A small network was trained on made-up records. Each row is its average activation on records with the value named, seen along a few directions.
Values that are neighbours, or in one group, have similar rows; names and order tell nothing.
In the rows, zero is written as 500.
Random noise pushes rows far along 2 fixed directions. That doesn't count. These rows show it; they differ only by the noise:
[543 401 531 396 607 386 768 610 332 607 571 385 753 697 526]
[541 610 530 369 471 465 359 512 612 418 445 520 186 389 567]
[487 512 554 400 504 425 583 489 452 530 552 533 562 623 501]
[524 504 538 388 530 424 576 539 461 521 524 477 508 574 531]


Field G:
g4: [455 605 509 689 463 496 461 280 554 489 500 812 451 443 431]
g6: [537 440 463 385 530 496 423 642 562 420 506 317 522 536 549]
g12: [307 486 545 588 395 586 406 426 533 456 540 475 603 618 505]
g11: [415 529 562 404 426 412 535 409 516 549 546 622 570 669 348]
g2: [489 305 388 620 523 591 665 592 344 485 441 374 904 511 514]
g5: [538 551 492 407 454 459 495 372 606 499 495 602 453 494 460]
g7: [442 456 465 587 463 673 391 533 551 414 450 383 457 385 584]
g9: [488 526 547 364 482 516 394 445 562 485 604 594 501 574 502]
g13: [635 594 458 678 552 534 380 603 499 429 332 374 103 157 583]
g8: [646 408 411 655 607 507 519 849 438 577 298 159 237 170 612]
g3: [644 559 444 566 586 433 561 509 437 543 538 568 530 386 429]
g10: [726 424 413 451 667 471 628 561 534 577 438 351 349 368 566]
g1: [317 536 550 483 412 617 325 453 557 453 548 587 488 601 484]
G is arranged as a ring.
- List every value one step from g5, in the order listed. => g11, g10
- List every value one step from g7, in the order listed. => g12, g2
- List every value one step from g13, in the order listed. => g4, g8
- How many steps from neighbour to neighbour lead from g9 to g3, at the fewest? => 4

Field S:
s1: [342 530 513 625 460 592 408 562 492 529 488 479 473 497 477]
s11: [399 513 519 360 420 562 339 410 552 465 600 519 493 616 495]
s8: [491 636 443 533 331 511 350 276 644 426 460 762 365 365 390]
s2: [513 524 481 382 359 617 183 362 707 364 490 616 286 372 534]
s7: [488 459 599 478 513 422 683 580 427 592 535 425 551 654 495]
s5: [549 589 485 624 543 422 541 462 427 607 495 507 455 427 519]
s3: [485 451 480 477 409 620 500 390 528 438 410 505 511 473 511]
s6: [491 374 435 466 580 402 660 419 403 542 626 636 909 668 432]
s13: [307 571 611 588 324 540 385 446 510 415 500 608 584 653 379]
s14: [367 513 569 587 501 463 532 486 419 588 545 568 496 602 496]
s10: [356 603 600 405 404 453 397 338 634 455 642 711 478 692 414]
s15: [644 576 489 299 552 458 478 541 553 481 478 517 318 422 494]
s12: [375 593 538 689 375 562 510 184 457 513 609 830 689 587 380]
s9: [401 396 471 679 543 557 573 534 379 498 542 484 779 497 493]
s4: [608 545 551 484 551 421 622 473 511 529 444 532 458 537 483]
A value of S combines one of 5 hidden first parts with one of 3 second parts; all combinations occur once.
- s15 and s4 share the first part; s15 and s6 share the second. Which value has the first part of s6 and the second part of s4? => s8
- s14 and s10 share the first part; s14 and s9 share the second. Which value has the first part of s9 and the second part of s10? => s2
